A small network was shown many inputs. Here are its activations along a few directions, one row for each input.
In each table, some parts of the input vary, and every possible input appears once, in random order.
Descriptions start from the smaller parts, as in this example, which fits no table here: one of 6 places along a line, together with either a single point or (one of 2 separate values, together with one of 5 places around a ring) or one of 11 places along a line.
Shared parts are said once, and a part with two or three values counts as separate values.
In the rows, 128 means zero.

Other details of the inputs vary at random and push rows far along two fixed directions, the same in every table; ignore that.

A family of inputs:
row 1: [143  80 182 117 116 131  69 146 144 158 129 158 120 103 103 150]
row 2: [106 167  83 118 144 137 162 117  92  82 122 120 147 156 152 104]
row 3: [139  99 129 148 100 114  89 179 116 156 141 158 149 115 107 159]
row 4: [109 145 118  88 146 153 178  84 122  65 124 104 108 157 156  90]
row 5: [116 159 125 131 155 117 166  80 112 107 107 108 114 146 120 102]
row 6: [156 162 103 143  86  82 130 141  61 114 124 113 113 130 144  82]
row 7: [139 200 104 169 118 101 126 125 115 187 126 119 141 103 144 112]
row 8: [154 154 106 143  99  80 128 134  64 105 110 103 108 134 142  91]
row 9: [140 120 123 157 101  83  90 176  70 137 109 141 140 136 111 154]
row 10: [123 139 137 150 125 108 133 119 124 125 117 103 118 128 145 136]
row 11: [148 145  90 184 106  81 168 136 125 148 139  96 122 125 118 124]
row 12: [111 152 103 147 153 127 208  63 147 118 135  93 113 134 113 103]
row 13: [143  82 188 128 130 114  78 159 157 142 110 136 112 132 114 170]
row 14: [131 147  91  98 127 133 167 107  91  69 121 104 112 153 150  81]
row 15: [141  83 182 123 101 131  80 154 159 151 142 141 114 105 134 155]
row 16: [101 141  94 118 147 154 202  80 149  91 135  86 117 144 154 118]
row 17: [142  88 125 152  73 112 108 184 132 166 144 124 127 114 135 187]
row 18: [137 149 117 102 155 131 175  85 130  75 125 109 104 151 126  60]
row 19: [ 94 132 189  86 215 198 139  48 233 155 121 140 122 118 111 131]
row 20: [133  83 162 116 116 138  69 168 131 139 139 173 143 115 108 150]
row 21: [121 126 113 117 124 129 115 149  94 101 116 133 140 144 142 136]
row 22: [125 149  58 164 100 111 159 155  95 133 144 115 154 129 139 138]
row 23: [152  78 169 130 116 125  89 160 172 156 140 142 118 112 111 154]
row 24: [132 155  63 180  97  93 169 143  90 142 152 122 149 125 113 118]
row 25: [137 146  72 124 115 112 128 154  59  91 114 125 144 146 139 107]
row 26: [ 86 130 204  75 217 206 119  47 219 146 118 157 129 116 113 128]
row 27: [145 100 119 116  93 122  71 195  85 126 126 158 146 128 132 150]
row 28: [136 148  72 122 101 123 125 158  63 104 137 143 152 132 139  98]
row 29: [101  84 178  95 174 182 169  59 220 119 145 123 101 124 105 133]
row 30: [124  76 165 118 114 140  86 165 153 143 121 133 125 127 140 196]
row 31: [132 105 112 180 106  93 108 173 111 163 122 128 147 122 105 188]
row 32: [150 152  76 128  76 106 135 155  60 113 140 126 130 129 146  91]
row 33: [133  93 126 168 101 104 109 175 129 165 138 139 143 120 102 184]
row 34: [141  89 148 161 125 106 117 146 166 157 122 109 116 120 111 177]
row 35: [164 143 101 148 115  77 132 142  82 111 107 107 112 141 117  96]
row 36: [134 143 100 152 130 117 191 100 155 124 153 100 116 128 121  98]
row 37: [131 145 143 141 113 100 123 128 103 118 114 111 112 134 148 122]
row 38: [134 187  94 132 113 114 168  93  89  96 145 110 119 124 155  46]
row 39: [136 168 105 137 144  99 177  93 105  88 113  94 107 153 129  75]
row 40: [137 145  94 135 115 103 132 145  68 106 124 138 139 142 115 100]
row 41: [148  74 181 111 117 121  72 150 129 145 111 150 109 120  99 155]
row 42: [128 132 109 174 126  96 154 112 121 154 115  98 121 121 108 151]
row 43: [ 90 225  70 111 176 171 170  81 112 119 132 139 174 133 156  75]
row 44: [ 93 164  79 120 164 152 180  98 118  82 124 111 150 153 150 112]
row 45: [125  99 140 157 122 108  89 172 119 152 114 143 148 129 108 188]
row 46: [127  77 144 108 112 158  78 178 147 140 145 163 149 115 131 171]
row 47: [148 144  89 120  85 109 132 154  69 107 132 123 123 137 147 100]
row 48: [ 99 155 142  83 176 195 155  79 198 139 136 130 132 127 151 120]
row 49: [ 87 155 151  93 210 195 153  68 204 135 130 148 148 134 120 119]
row 50: [143 112 109 128  85 126  72 193  88 142 142 163 158 111 136 142]
row 51: [138  73 179 138  95 127  97 151 174 162 150 131 110 102 129 172]
row 52: [135  91 163 151 100 114 113 144 160 155 139 116 110 111 132 169]
row 53: [148  94 182 135  93  95  68 164 111 141 108 128 104 121 135 161]
row 54: [121  96 178  63 180 180 148  75 194  74 136 134  98 143 119  85]
row 55: [123  75 187 135 143 127  87 133 165 160 104 133 117 120 101 194]
row 56: [ 91 110 167  88 185 169 143  90 163  80 118 139 126 158 120 129]
row 57: [106  87 167  70 186 172 131  94 158  65 113 141 117 157 111 118]
row 58: [124  74 134 123 106 153 101 173 157 149 153 150 145 114 128 182]
row 59: [138 149  65 159  75 107 172 146  99 139 158 106 131 121 145 120]
row 60: [109  91 196  86 177 157 129  75 171 100 103 126  95 142 110 134]
row 61: [ 89 130 182  61 183 215 116  84 204 134 133 156 136 122 150 134]
row 62: [127 174  85 146 135 116 189  81 108 119 137 107 123 127 119  74]
row 63: [152 156 107 139  87  93 127 137  70 117 133 121 117 122 142  81]
row 64: [154 143 114 139 113 106 128 135 114 127 140 128 124 120 123  88]
row 65: [122 186 138 141 136 128 106 112 124 170 124 139 143 103 146 111]
row 66: [130 158  93 135 102 107 146 142  80 110 122 110 127 145 154 118]
row 67: [138  98 159 148 136 110 105 146 159 147 113 119 119 128 115 169]
row 68: [130 112  89 165  98 109 108 182 103 154 125 124 155 121 133 186]
row 69: [130 206  96 148 168 126 173  84 154 159 127 111 137 124 127  84]
row 70: [137 132  99 126  92 129 139 148 113 128 151 125 130 122 148 120]
row 71: [110 106 147  82 161 167 136 103 142  81 135 153 129 143 113 101]
row 72: [100 138 192  82 211 195 125  65 224 137 126 149 129 123 124 114]
row 73: [105 199  78 122 163 162 157 107 135 145 133 135 167 128 148 107]
row 74: [121 215  76 169 132 106 123 136  74 173 124 152 180 117 122 107]
row 75: [130  89 165 151 113 115 106 138 158 152 123 108 110 113 134 180]
row 76: [150  70 179 117 125 112  69 149 125 139  96 139 106 125  96 163]
row 77: [139  74 168  90  97 156  72 168 146 135 146 159 123 112 140 151]
row 78: [143 131 124 127 118 112 127 119  97 126 124 134 118 124 107 100]
Each input here is: one of 6 places around a ring, together with either one of 2 separate values or one of 11 places around a ring.
Changing only the place on the ring of 6 turns row 70 into row 46. The same change can be made to row 14. Which row results? -> row 25
Changing only the place on the ring of 6 turns row 19 into row 49. The same change can be made to row 76. Which row results? -> row 57
List by row number the other rows that have the place on the ring of 6 in common with row 6. -> row 7, row 8, row 10, row 15, row 37, row 38, row 51, row 52, row 53, row 63, row 65, row 75
List by row number the other rows that have the place on the ring of 6 in common with row 72. -> row 11, row 13, row 18, row 23, row 34, row 35, row 36, row 39, row 54, row 64, row 67, row 69
Change only the choice among 2 separate values in row 26. List by row number the other rows that result. -> row 19
Change only the place on the ring of 11 in row 31. List by row number the other rows that result. -> row 3, row 9, row 20, row 24, row 33, row 40, row 45, row 56, row 57, row 71

A family of inputs:
row 79: [113 135 120  90 145 168 142 109 132  94 139 135 129 137 145  99]
row 80: [148 168  90 152 112  84 144 130  65 113 114 112 124 137 129  89]
row 81: [136  61 158 118 103 131  70 185 126 126 124 152 135 129 121 186]
row 82: [135 136  95 137  95 109 117 167  80 124 126 131 139 134 140 131]
row 83: [148  84 185 118 111 121  57 162 137 150 117 152 118 113 116 154]
row 84: [158 117 153 176  84  81  36 204 103 221 111 158 151  98 106 197]
row 85: [137 200  81 183 125  85 155 110  89 165 117 110 142 117 120 102]
row 86: [115 106 121  96 143 151 161 107 129  72 129 119 116 154 132 113]
row 87: [121 193  55 173 119 109 165 127  97 156 141 116 162 119 138 120]
row 88: [111 165 125 140 172 145 164  81 173 150 129 115 134 125 124 118]
row 89: [139 177  74 135 100 109 145 139  75 119 137 126 140 127 144  83]
row 90: [121 122 138 107 155 130 148 100 125  81 114 116 109 151 122 110]
row 91: [110  91 194  61 171 188 126  83 194  91 136 142 103 136 135 109]
row 92: [123 135 131  91 141 158 148 103 138  96 139 132 120 132 142  90]
row 93: [102  70 182  66 175 178 135  92 181  70 120 126 105 150 127 133]
row 94: [124 111 132 122 134 137 181  89 166  96 146  97 100 134 129 110]
row 95: [144  68 176 144 102 113  93 155 162 157 131 122 106 111 119 182]
row 96: [127 102 153 153 121 133  84 163 174 205 135 149 143  98 115 198]
row 97: [121 191  69 170 126 101 160 128  84 146 127 121 155 129 128 108]
What do these inputs look like to the network? -> either one of 2 separate values or one of 6 places around a ring or one of 11 places around a ring
A walk changes only the place on the ring of 6. It starts at row 88 and steps to row 96. List the rest of the walk in order. -> row 87, row 97, row 84, row 85
